A small network was trained on invented records. Each row is its activation on one of them, seen along a few directions.
After each row come some of the record's fields: Zad, Dob, Der, Tofi, Kopu, Dibe.
Not every record has every field; a missing one is written none.
The largest differences between rows may come from other fields.
Random noise pushes rows far along 5 fixed directions. That doesn't count. These rows show it; they differ only by the noise:
-122   80   50 -174   69 -218  100  -31   51    3  143  -38  -43 -159 -112  -19   49 -104  140  210    1
  43   35 -250   29   80  -87   77  -79  -71   41   -3  -27 -479  -42  136 -104  155  -95    1  164 -135
 -24  -18 -126  -64  -43 -130  -56 -238 -223 -296   60 -228  -41   97   47 -116  242  -45   96 -105  -38
  46 -186  -86 -232   38  -18 -145   38 -155  123 -108   90 -450  138  144 -273  227 -134   92  228   18
 -33  193 -293 -141   71 -134  122  -84  -18   29  109  -87 -416   55  158   15  155 -120  -54  207 -139
 179   87 -176  326  -20   10  126 -432   10 -352  -57 -326 -387  -61  278 -128   97  158  -74 -306 -205
  59 -216  142  230  102 -107   55  -33    8   46  -97   85 -234 -408 -132 -254    7  -24  227  119  -15

 -75  153  -74 -356  102   28  -66  248  211  332  -37   98 -209  262  119  131  -59  -74 -152  274   27
Zad: y1 / Dob: t3 / Der: u2 / Tofi: w1 / Kopu: d2 / Dibe: b2
 117  155   39 -618  -25  143  -31   34  166  218  -48  117 -416  444  497   14   24  -51 -272  256  120
Zad: y2 / Dob: t3 / Der: u2 / Tofi: w2 / Kopu: d1 / Dibe: b2
 -21  -49  533 -117   86   69 -113   10  488  318  -84   10   15 -203  -38   69 -249  127  -41  104  228
Zad: y1 / Dob: t4 / Der: u3 / Tofi: w1 / Kopu: d1 / Dibe: b1
  79 -157  299  174   91   12  -60  -98   72  134  -95   22   19 -309 -104    6  -63  -10   16    7  139
Zad: y1 / Dob: t4 / Der: u3 / Tofi: w2 / Kopu: d1 / Dibe: b3
  53  268  116   89   53   31  188 -102  334   63    6  -28  -61 -141   47  190 -175   13 -221   19    7
Zad: y2 / Dob: t3 / Der: u3 / Tofi: w1 / Kopu: d1 / Dibe: b3
-151  180 -266 -218  104 -252  179  -38 -245  -70  268  -78  174   42 -143  193  163 -335   78  265  -82
Zad: y2 / Dob: t4 / Der: u1 / Tofi: w2 / Kopu: d2 / Dibe: b3
  75   56 -429   61  -90   73  147  139 -347 -106   76  117  -81  134   -7 -161  112  -46   97   27 -247
Zad: y1 / Dob: t3 / Der: u1 / Tofi: w2 / Kopu: d2 / Dibe: b3
-404  174 -254  125   95 -329   93  255  -98  217  246   87  246 -263 -486  321  -34 -236  121  317  -67
Zad: y2 / Dob: t1 / Der: u3 / Tofi: w1 / Kopu: d2 / Dibe: b3
  80  120 -166 -147  -64  160  -32  -37   54   24  -54  -46 -414  326  421  -27   83   48 -244  -50  -34
Zad: y2 / Dob: t2 / Der: u3 / Tofi: w2 / Kopu: d1 / Dibe: b2
  29 -230  -30   44   64   64 -102  158 -119  198  -41  195 -155 -160  -83 -153   71  -72  153  185   -3
Zad: y1 / Dob: t4 / Der: u1 / Tofi: w2 / Kopu: d1 / Dibe: b1
-170   -5  303    9 -127 -113 -178 -201  238 -212   34 -309  246  -93 -133    8 -107  240  120 -316   54
Zad: y2 / Dob: t1 / Der: none / Tofi: w1 / Kopu: d1 / Dibe: b1
 179  121  185   10  142  177  363  215  484  335  -30  310 -391 -269  101  -61 -305   82  -31  328  -73
Zad: y2 / Dob: t4 / Der: u1 / Tofi: w2 / Kopu: d2 / Dibe: b1
 -27  -18  205 -453 -141  101 -288  -59   92  -56  -41  -59  193  428  150   56   43   -8 -113  -99  164
Zad: y1 / Dob: t3 / Der: u1 / Tofi: w1 / Kopu: d1 / Dibe: b1
-226  -87   93   99  102 -221   81  259  -71  231  137  260  273 -490 -482   67  -56 -245  259  394   51
Zad: y2 / Dob: t1 / Der: u1 / Tofi: w2 / Kopu: d2 / Dibe: b1
  68 -276  -80  237   40 -166   52   46 -459 -143    5  148  243 -228 -322 -123  123 -236  212   61  -19
Zad: y2 / Dob: t4 / Der: u1 / Tofi: w2 / Kopu: d1 / Dibe: b1
 169   97   52 -231   66  110  -27  -34  197  256 -162  111 -407  138  333   48  -49  -54 -250  166   95
Zad: y2 / Dob: t3 / Der: u2 / Tofi: w1 / Kopu: d1 / Dibe: b3
-108 -496  100  105   28 -106 -310   86 -346   22 -108  112   92 -180 -281 -297  211 -127  396   53   89
Zad: y2 / Dob: t1 / Der: u3 / Tofi: w2 / Kopu: d2 / Dibe: b2
  98  -30   68 -387  -62   64   -3  -55   64  -97   -4  -56 -219  262  220 -266    8   76  139   39  -58
Zad: y2 / Dob: t4 / Der: u1 / Tofi: w2 / Kopu: d2 / Dibe: b2
  48  -17 -269  631  131  -65  166 -119  -73 -144  -40 -131  -92 -311  -54   60  -21   95   60 -183 -205
Zad: y2 / Dob: t3 / Der: u2 / Tofi: w2 / Kopu: d2 / Dibe: b2
 119  336   51 -160   27  158  172  -78  404   97   17  -39 -124  201  311  239 -168  -15 -320   69   17
Zad: y2 / Dob: t4 / Der: u1 / Tofi: w1 / Kopu: d2 / Dibe: b2
  47 -292 -105  336   33   79  -77   83  118  141 -202   42 -730 -145  103 -477   21  300  234  -66 -229
Zad: y2 / Dob: t1 / Der: u3 / Tofi: w2 / Kopu: d2 / Dibe: b2
-226  -90 -257  -15  -69 -139 -152  319 -202  182   32  137  -30   89 -266  -48   76  -80  161  215  -63
Zad: y2 / Dob: t1 / Der: u3 / Tofi: w1 / Kopu: d2 / Dibe: b1
 -26 -243  442 -204   50   20 -141   78  121  209  -38  102   60 -211 -138 -135  -78   20  182  192  199
Zad: y1 / Dob: t4 / Der: u3 / Tofi: w2 / Kopu: d1 / Dibe: b1
 -84   93   80   45   89  -53  174  255  215  292   -4  226 -122 -203 -118   44 -153  -11  -17  210  -44
Zad: y1 / Dob: t2 / Der: u2 / Tofi: w2 / Kopu: d2 / Dibe: b3
  54   23 -180   86  -13  -75  -96 -393 -284 -333   64 -362   -1   66  113   -3  262   13  -61 -266  -12
Zad: y1 / Dob: t4 / Der: u3 / Tofi: w2 / Kopu: d1 / Dibe: b3
 -97  -15  250  -57  -84  -49    6  -46  213  -37   90 -111   65  -78  -40  -64  -99  206  111  -66   33
Zad: y1 / Dob: t4 / Der: u3 / Tofi: w2 / Kopu: d1 / Dibe: b2
 211  -42  402 -102  112  157   61  -80  451  192 -172   41 -427 -172  263 -136 -207  191  -63   69   55
Zad: y2 / Dob: t3 / Der: u2 / Tofi: w2 / Kopu: d2 / Dibe: b1
 128 -256  182  337  -10   78  -78 -212  -94 -148 -147 -138    0 -151  -20 -199  -17  180  126 -322  -15
Zad: y1 / Dob: t4 / Der: u3 / Tofi: w2 / Kopu: d2 / Dibe: b3
 223 -384   77  133  -82  126 -198 -117 -430 -248 -203  102  121   62   43 -263  175  -14  131 -221  143
Zad: y2 / Dob: t3 / Der: u2 / Tofi: w2 / Kopu: d1 / Dibe: b3
-221  315  217   -2 -103 -197  113 -238  296 -270  262 -342  366 -152 -113  256 -152  123  -18 -198   25
Zad: y2 / Dob: t1 / Der: u3 / Tofi: w2 / Kopu: d1 / Dibe: b2
  59   91 -260    0  -35  135   24  221  -73  183  -89  197 -274  241  160   20   31  -19 -216   42 -112
Zad: y1 / Dob: t2 / Der: u2 / Tofi: w2 / Kopu: d1 / Dibe: b3
 -14  -95 -357  447  -19 -146  -15 -243 -421 -405   84 -258   36 -167 -129  -62  252   27  165 -269 -170
Zad: y2 / Dob: t3 / Der: u3 / Tofi: w2 / Kopu: d1 / Dibe: b1
 -38 -384  213 -197   34  -86 -218   -7 -418  -94  -66   66  382   57 -208 -149  229 -296  251   74  236
Zad: y2 / Dob: t4 / Der: u1 / Tofi: w2 / Kopu: d2 / Dibe: b3
   7  147 -173    7  -54   71  182  128  -85    0   40  132  -51   83   33   20   -2   45  -89  -35 -156
Zad: y1 / Dob: t2 / Der: u2 / Tofi: w2 / Kopu: d2 / Dibe: b3
 155  106  238 -271  -91  125  -64 -204  319  -84 -125 -124 -131  275  313  -41 -101  163 -182 -161   77
Zad: y2 / Dob: t3 / Der: u2 / Tofi: w1 / Kopu: d2 / Dibe: b3
 -76  116 -135  119   20  -64  116  -21  -79 -133  116  -15  174 -118  -84  129    8    7   40  -79  -58
Zad: y2 / Dob: t2 / Der: u2 / Tofi: w2 / Kopu: d2 / Dibe: b3
-230  143 -223 -221  -87  -91 -245  -69 -125  -24  102 -188   73  351  107  251  216 -165 -193  -17  107
Zad: y2 / Dob: t1 / Der: u3 / Tofi: w1 / Kopu: d1 / Dibe: b2
 104    7  478 -146  -58  134  116   -7  475   97  -32   32 -179 -129   87 -275 -285  394  148  -34    8
Zad: y1 / Dob: t4 / Der: u3 / Tofi: w2 / Kopu: d1 / Dibe: b3
  45 -119   13  417  -69  -68 -107 -232 -348 -404    9 -194  521  -68 -265   26  136  -12   58 -387   76
Zad: y1 / Dob: t3 / Der: u3 / Tofi: w1 / Kopu: d1 / Dibe: b3
-157   -2   40 -402   21  -95 -353  -15  -50  132   31  -93  148  315   89  247  149 -170 -137   83  260
Zad: y2 / Dob: t4 / Der: u3 / Tofi: w1 / Kopu: d1 / Dibe: b2
 254 -231   68  363   35  150  101   54 -139    8 -172  268  -51 -314  -86 -254  -23  -39   98  -13   -5
Zad: y1 / Dob: t3 / Der: u1 / Tofi: w2 / Kopu: d1 / Dibe: b3
  -4   46 -258  220   64   85   77  231 -157  190   26  209  -34  -37  -73  170   35 -119 -126  116  -77
Zad: y1 / Dob: t2 / Der: u2 / Tofi: w2 / Kopu: d2 / Dibe: b1

Here are new rows. What are their fields?
 105   76 -409  500  -69   55   23 -202 -254 -158  -22 -209  -75   74  103  126   51   70 -208 -241 -166
Zad: y1 / Dob: t4 / Der: u3 / Tofi: w1 / Kopu: d1 / Dibe: b2
 -59  296 -113 -302   12 -122   75 -168   81  -67  180 -197   90  228  105  305   37 -166 -176   94  -22
Zad: y2 / Dob: t4 / Der: u1 / Tofi: w1 / Kopu: d2 / Dibe: b1
-161  114 -118   97   61  -43   48  -72  177   51   99 -127 -245 -122   32  128    2   47  -17   16 -124
Zad: y2 / Dob: t1 / Der: u3 / Tofi: w2 / Kopu: d2 / Dibe: b1
 -99  -95  121  560  120 -124   44    7  229  181  -99   21 -104 -521 -234   37 -201   65   58  -45  -50
Zad: y2 / Dob: t1 / Der: u3 / Tofi: w1 / Kopu: d2 / Dibe: b2
-247  144 -206  -20   56 -208  211  329  -95   89  248  147  231 -134 -346  140  -29  -71   78  180 -126
Zad: y1 / Dob: t2 / Der: u2 / Tofi: w2 / Kopu: d2 / Dibe: b1
-273  502 -196 -302  -84 -109  331  200  191  -51  407  -42  304   97 -134  239 -151   70   27  114 -185
Zad: y1 / Dob: t2 / Der: u1 / Tofi: w2 / Kopu: d2 / Dibe: b2
 134  -87 -156  -27   24  -29  140   26 -141   33  -38  122 -326  -35  115 -229   43 -116   98  223 -114
Zad: y2 / Dob: t4 / Der: u1 / Tofi: w2 / Kopu: d2 / Dibe: b2
 -59  154 -328  225   85   45  137  173  -50  198    1  153 -129  -45   59  241   34 -123 -220   96 -108
Zad: y1 / Dob: t2 / Der: u2 / Tofi: w2 / Kopu: d2 / Dibe: b2
 -58   57 -121  300 -118  -61   30 -146 -362 -406   94 -121  561  -39 -206  151  138  -24  -21 -373  -24
Zad: y1 / Dob: t2 / Der: u2 / Tofi: w2 / Kopu: d1 / Dibe: b3
  77 -210   59  -69 -101  114 -256 -131 -238 -205 -134  -85   44  267  180 -126  170  -14  -34 -203  175
Zad: y2 / Dob: t3 / Der: u3 / Tofi: w2 / Kopu: d1 / Dibe: b2
 145 -147 -210   19   85   16  143  213 -294  239  -23  410 -265 -167  -43 -149   95 -302  116  464  -71
Zad: y2 / Dob: t4 / Der: u1 / Tofi: w2 / Kopu: d1 / Dibe: b1
  -5 -162  328  -88 -174   13 -279 -209  -86 -327  -65 -201  522  181  -51   25  -32  132   54 -365  198
Zad: y2 / Dob: t3 / Der: u2 / Tofi: w1 / Kopu: d1 / Dibe: b1
 241  -34  150   24   25   56    0 -231  -17  -76 -167  -10 -111  -27  211  -26   24  -44 -167  -74  133
Zad: y2 / Dob: t3 / Der: u2 / Tofi: w2 / Kopu: d1 / Dibe: b3
  73 -297   40  112   72  129 -212  210 -120  394 -218  261 -239    1  -70 -129   -5  -50   33  163   73
Zad: y1 / Dob: t4 / Der: u3 / Tofi: w1 / Kopu: d2 / Dibe: b3
  67  -98 -334  177 -255   66  -26 -114 -527 -580  105 -158  355  287  -58 -205  221  109  138 -430 -174
Zad: y1 / Dob: t3 / Der: u1 / Tofi: w2 / Kopu: d1 / Dibe: b1
 243 -358  289  228 -142  168 -167 -258  -36 -245 -237 -139 -168   -7  129 -493   27  388  163 -408    6
Zad: y1 / Dob: t4 / Der: u3 / Tofi: w2 / Kopu: d1 / Dibe: b3
 134 -312  253 -140  103  -23 -249  -76 -160   83 -188  142   84  -61  -63  -74  143 -303   70  157  274
Zad: y2 / Dob: t4 / Der: u1 / Tofi: w1 / Kopu: d1 / Dibe: b3
-151   79 -285   51  -23  -57   55  169 -132  -45   93   -9  111   73  -72   71   60   25    9  -67 -116
Zad: y1 / Dob: t2 / Der: u2 / Tofi: w2 / Kopu: d2 / Dibe: b2
  76 -335  333  165 -109  217 -286   45  191   47 -351   28 -190   77   70 -341 -137  287   79 -247   78
Zad: y2 / Dob: t1 / Der: u3 / Tofi: w1 / Kopu: d2 / Dibe: b2
-100   68 -136   68  -23    5  -19  178  136  231  -50   84 -297   61    9    7 -100   52  -64  123  -91
Zad: y2 / Dob: t1 / Der: u3 / Tofi: w1 / Kopu: d2 / Dibe: b2
  41 -108 -275  293  172  -61   38  -54 -234   64  -38   71 -191 -266    6   99  135 -185    8  126  -60
Zad: y2 / Dob: t3 / Der: u2 / Tofi: w2 / Kopu: d2 / Dibe: b1
